[[-5.407, 4.425, -0.428, -1.579, 1.628, -1.384, 3.256, 2.654], [-4.795, 5.940, -0.719, -2.725, 0.715, -1.489, 3.876, 3.930], [4.905, 0.059, 0.869, -1.221, -4.042, 1.575, -0.592, -0.184], [-3.559, 6.864, -0.644, -3.629, -0.640, -1.203, 4.175, 4.586], [4.722, -2.032, 1.185, 0.197, -3.134, 1.785, -1.595, -1.808], [4.878, 0.715, 0.713, -1.646, -4.218, 1.452, -0.280, 0.363], [-4.395, 0.500, 0.516, 0.757, 2.119, -0.473, 1.236, -0.546], [-3.604, 0.031, 0.654, 0.874, 1.718, -0.217, 0.880, -0.882]]
The 1st entry in reading order -> -5.407
What is the 2nd largest entry? 5.940
What is the entry just right of 1.785? -1.595
The entry just right of 0.713: -1.646
The entry just right of 0.869 is -1.221
What is the entry just left of 1.575? -4.042
The entry just right of -2.032: 1.185
The entry just right of 1.575: -0.592
The entry just left of -0.640 is -3.629
What is the entry just left of -1.384? 1.628
The entry just right of 0.516 is 0.757
What is the entry just right of -2.725? 0.715
What is the entry just left of the largest entry? -3.559
What is the entry just right of 1.236? -0.546
The entry just right of 1.452 is -0.280
The entry just right of 0.031 is 0.654
The 2nd entry in reading order: 4.425
The entry just left of 1.628 is -1.579

X = [[-0.663, 1.831, -1.241, -1.896, -1.515], [-0.887, -0.107, -0.637, -0.092, -0.262], [-4.804, 3.374, -4.282, -3.450, -4.092], [-0.879, -0.665, -0.365, -0.390, -0.080], [4.202, -3.185, 4.360, 3.469, 3.319], [-0.740, -0.194, -0.433, -0.349, -0.040], [-4.039, 2.931, -3.209, -2.799, -3.352], [-3.437, 1.996, -2.739, -2.088, -2.572], [3.646, -2.199, 3.334, 2.677, 2.979], [1.410, -2.182, 1.843, 1.816, 2.245], [6.834, -4.923, 6.542, 5.740, 5.730], [-0.494, 0.737, -0.225, -0.864, -0.477], [-0.731, 1.681, -1.737, -2.211, -1.433], [-4.428, 2.793, -3.865, -3.189, -4.016]]
The entry just left of 3.469: 4.360
Which number is the maximum?
Answer: 6.834
The entry just left of -0.365: -0.665
Which number is the first entry in reading order?
Answer: -0.663
The entry just right of 1.410 is -2.182
The entry just left of 4.360 -> -3.185
Which number is the entry just right of the largest entry?
Answer: -4.923
Which number is the entry just right of -0.864?
Answer: -0.477
The entry just left of 3.319: 3.469
Which number is the entry just right of 3.646?
Answer: -2.199
Which number is the entry just left of 3.374?
Answer: -4.804
Which number is the entry just right of -1.241?
Answer: -1.896
The entry just left of 2.677 is 3.334
The entry just left of -3.865 is 2.793
The entry just right of the smallest entry -> 6.542

Read these off the grid that follows. Indices start at 0.
1) Find the entry directly above the largest entry.
2) Find the entry just left of -0.940.
3) Find the bottom-left entry.
4) Find the entry just left of -1.114.
5) Find the entry in the top-right corner.
6) Find the entry directly above the smallest entry.
7) Find the entry just right of the smallest entry.
8) Find the entry at row 1, column 2.
 0.350  -0.479  -6.764   4.097  -1.609   5.240  -0.266  -1.227  -3.211
 0.384   1.938   7.183  -3.554   1.703  -4.251   2.567  -2.741   3.292
 0.797   0.632  -3.152   3.938  -0.523   5.107   4.226  -6.398  -1.431
 0.826   1.072  -0.633   2.339   0.060   3.060   4.266  -6.078  -0.282
 0.390  -0.562  -6.807   4.022  -1.649   5.052  -0.787  -0.635  -3.163
-0.228   0.712   3.854  -4.692   0.572  -5.833  -4.121   5.284   1.521
 0.376  -0.106  -4.205   2.575  -1.030   3.277  -0.230  -0.940  -1.967
 0.097   0.971   3.644  -3.380   0.664  -4.213  -1.857   2.340   1.524
 0.152  -0.204  -3.072   0.818  -0.904   1.008  -2.445   2.025  -1.481
-0.237   0.116   0.395  -2.735  -0.244  -3.392  -4.696   5.499  -0.087
-0.008  -0.449  -4.276   0.856  -1.231   1.096  -3.586   3.375  -2.189
-0.101  -0.419  -3.604   0.125  -1.114   0.188  -4.150   4.203  -1.907
 0.521   0.098  -4.049   2.721  -0.938   3.415   0.368  -1.659  -1.935
-0.038  -0.576  -4.227   0.971  -1.246   1.242  -3.603   3.339  -2.044
1) -6.764
2) -0.230
3) -0.038
4) 0.125
5) -3.211
6) -0.633
7) 4.022
8) 7.183

Questions about the table below. Indices start at 0.
1) The entry just right of 0.656?
2) The entry in row 2 and column 0?
3) The bottom-left entry?
4) The entry in row 1 and column 2?
5) The entry in the bottom-right corner?
6) The entry at row 1, column 1?
7) The entry at row 1, column 0?
8) The entry in the top-left corner?
array([[1.219, 2.151, 0.491, 2.973, 1.963, 0.906],
       [0.941, 6.459, 3.413, 0.921, 1.560, 3.682],
       [1.744, 1.625, 4.405, 2.584, 1.202, 6.050],
       [1.840, 1.186, 1.694, 4.225, 3.725, 5.445],
       [1.059, 6.429, 0.710, 3.096, 2.360, 1.226],
       [1.582, 5.650, 0.651, 1.376, 1.033, 0.778],
       [3.344, 0.656, 2.836, 1.704, 0.964, 1.090],
       [0.604, 1.243, 0.742, 2.911, 1.595, 2.774],
       [0.411, 2.720, 0.480, 1.701, 2.557, 5.211],
       [4.124, 2.515, 1.412, 2.456, 6.316, 1.908],
       [3.486, 3.595, 1.690, 0.639, 0.886, 1.720]])
1) 2.836
2) 1.744
3) 3.486
4) 3.413
5) 1.720
6) 6.459
7) 0.941
8) 1.219

[-18.630   3.165   7.272 -10.883 -20.027   3.201  13.270  16.294 -16.700
   8.502 -13.741   0.508]
The entry just right of 13.270: 16.294
Give the last entry.
Answer: 0.508
The 1st entry from the left is -18.630
The third entry from the end is 8.502
Give the 5th entry.
Answer: -20.027
The entry just right of -20.027: 3.201
Give the entry just left of the smallest entry.
Answer: -10.883
Give the second entry from the left.
Answer: 3.165
